These are the activations of a small neural network, seen along a few directions. Each row is one input.
Each table varies a few parts of the input and shows all the possible inputs, shuffled.
Descriptions start from the smaller parts, as in this example, which fits no table here: one of 8 places around a ring, together with either a single point or one of 9 places along a line or (one of 3 separate values, together with one of 4 places along a line).
Shared parts are said once, and a part with two or three values counts as separate values.
(in the rows, 128 means zero)

A family of inputs:
row 1: [183 107 124  98  34 104  79  90 124 146 178  95  68 116]
row 2: [135 105 115 178 146 121 132 104 123  99 115 158 159 184]
row 3: [105 112 114  91 130  66 118 124 180 121 139 148 192 105]
row 4: [104 117 142 127 167 200 171 211 106 159  86 126  98 145]
row 5: [103 134 111 189 159 168 159 133 112 125 100 113 118 164]
row 6: [160 128 139 141 146 133 102  78 108  54 141 154 144 119]
row 7: [157 140 131  85  32  59 106 106 141 201 152  84 123 144]
row 8: [137 167 143 136 145  81 134 100 131 109 120 147 191 143]
row 9: [114  53  80 133 127 103 119 131 179 111 125 161 163 140]
row 10: [163  77 100 126  31  94 108 116 137 181 150  89  91 185]
row 11: [ 92 200 144 152 163 131 157 125 114 145 109 108 146 124]
row 12: [ 94 183 174  92 170 164 169 203 108 179  96 121 127 105]
row 13: [139  83 102 106 130 106  97 112 172  66 163 162 134  72]
row 14: [114 165 137 163 165 183 126 100  92  99 125 123  96  95]
row 15: [120 149 166 102 174 209 143 187  92 124 121 131  71  78]
Question: What is each input in this table made of?
Answer: one of 3 separate values, together with either a single point or one of 4 places along a line
Question: Changing only the choice among 3 separate values turns row 13 into row 3. The same change can be made to row 1. Which row results?
Answer: row 7
Question: Change only the choice among 3 separate values in row 11. List by row number the other rows that result.
Answer: row 5, row 14
Question: List by row number the other rows that have the choice among 3 separate values in common with row 2.
Answer: row 4, row 5, row 9, row 10

A family of inputs:
row 16: [106 214 168 141 154 105 127 102  80 162  74 152 156 126]
row 17: [ 97 215 169 113 134 173 150 135  89 109 149  87 114  92]
row 18: [145 122 118 194 142 121  95  50 117  35 148 207 134 103]
row 19: [153 135 181 169 158 193 149 153  68 112 106 118  71 152]
row 20: [ 83 204 151 122 174 118 168  92 136 166 112  89 149 103]
row 21: [118 126 112 115  58  25 144 118 162 145 189  82 149 187]
row 22: [165 122  85 121 111 102 125 119 151  97 138  55 136 152]
row 23: [120 113 172 109 156 173 140 218  97  96 114 134  74  93]
row 24: [151  86 107 145 139 111  70  64 103  94 126 157 182 175]
row 25: [ 94 120 120 131 175 134 150 194 175 179  86 161 178 107]
row 26: [106  82 107 113 168 182 174 210 153 139  94 164 103 136]
row 27: [104 178 171  77 181 112 142 142 143 169  95 149 154  79]
row 28: [177 128 122 128  72  30 112 117 125 168 167 124 147 221]
row 29: [ 57 152  93 178 155 127 165 156 150 164  98 110 175 124]
row 30: [182  88 124  78 107 105 126 154 173  99 122 119 147 127]
row 31: [139 107  88 109  33 131  73  84 133 205 164  53  49 104]
row 32: [186 120 119 142  75 100 127 109 106  94 108 124 150 170]
row 33: [117 188 190  68 141 165 124 185  97 113 131 147 119  69]
row 34: [ 84 111  88 158 168 186 186 164 149 134 106 102  96 164]
row 35: [107  80 107 129 145 115  98  58 162  82 149 101 180 151]
row 36: [115  56 116  87 126 101  91 113 146  76 137 176 191 113]
row 37: [127  94 115 132 154 114  99 102 164  30 162 213 136  50]
row 38: [179 106 110 126  23 133  58  79  91 215 137 108  55 130]
row 39: [128 120  91 173 167 179 144 173  93 144  77 155  97 190]
row 40: [119 137 136 150 169 188 166 167  88 107 142  65  63 121]
row 41: [152 207 197 128 137 189 146 117  64 131 128 133 118 125]
row 42: [120 119 105 175 174 128 106  47 181  34 174 139 123  87]
row 43: [142  76 119  69  11 122  79 127 133 196 147 127  63  69]
row 44: [155  90 137  68  74  35 143 152 184 161 182 134 153 166]
row 45: [112 145 120 193 159 142 162 138 125 186  77 157 179 157]
Question: What is each input in this table made of?
Answer: one of 3 separate values, together with either a single point or one of 4 places along a line or one of 5 places around a ring
Question: A walk changes only the place on the line of 4. It starts at row 44 and steps to row 30. List the rest of the walk in order.
Answer: row 36, row 37
Question: Change only the place on the ring of 5 in row 27. List by row number the other rows that result.
Answer: row 23, row 25, row 26, row 33

A family of inputs:
row 46: [119 210 184 144 169 185 129 122  87 125 122 130  86  88]
row 47: [171  57 103 136  66 127  84  97 112 128 156 132  79 155]
row 48: [103 164 114 134 105  74 122  87 136 183 143 109 164 143]
row 49: [136  87  91  98  81  96 141 185 180 170 121 110 132 146]
row 50: [115 173 162  75 135 109 150 170 125 174 105 120 161 101]
row 51: [133 183 164 174 173 197 146 130  64  97 111 116  80 142]
row 52: [162 140 149 117  64 106  72  43 118 127 172 118 107 115]
row 53: [ 64 107 100 147 215 112 142 126 155  66 108 185 221 128]
row 54: [140  96 111 155  94  93 144 149 148 166 121 132 130 189]
row 55: [103 164 140 169 150 138 161 124 108 148  92  96 158 186]
row 56: [145 130 136 161 161 210 154 170  83 121  91 144  61 119]
row 57: [133 120 140  95 162 204 158 207 110 132 121 141  50  99]
row 58: [117 104 120  95 130 147 168 209 156 174  88 116 135 135]
row 59: [170 110 105 155  65 126  91  44  99 102 152  87 110 154]
row 60: [159 116 131  69  50 102  75  86 140 131 168  97 108  67]
row 61: [117 139  96 166 110  85 141  95 115 154 133  94 157 197]
row 62: [149  56  83 141 141  99  75  48 172  21 163 161 167  91]
row 63: [109  98  97 144 169  53 129 104 184  57 135 188 205 142]
row 64: [115 112 113 158 138 152 165 166 128 172  73 123 142 164]
row 65: [105 127 143 163 233 181 132 136 131  13 138 197 152  81]
row 66: [123 187 191  91 161 173 142 169 104 128 134 124  77  53]
row 67: [120 148 132  73  96  54 122 145 141 179 153 118 154 120]
row 68: [181  58 124  80  51 125  89 141 161 122 164 122  70 124]
row 69: [ 82 184 143 134 153 124 139 115 115 184 107 113 167 134]
Question: Changing only one part turns row 48 into row 46. The same change can be made to row 49. Which row results?
Answer: row 57
Question: What is each input in this table made of?
Answer: one of 4 places along a line, together with either a single point or one of 5 places around a ring
Question: Change only the place on the ring of 5 in row 50. List by row number the other rows that result.
Answer: row 55, row 58, row 64, row 69
Question: Change only the place on the line of 4 in row 53. List by row number the other rows that result.
Answer: row 62, row 63, row 65
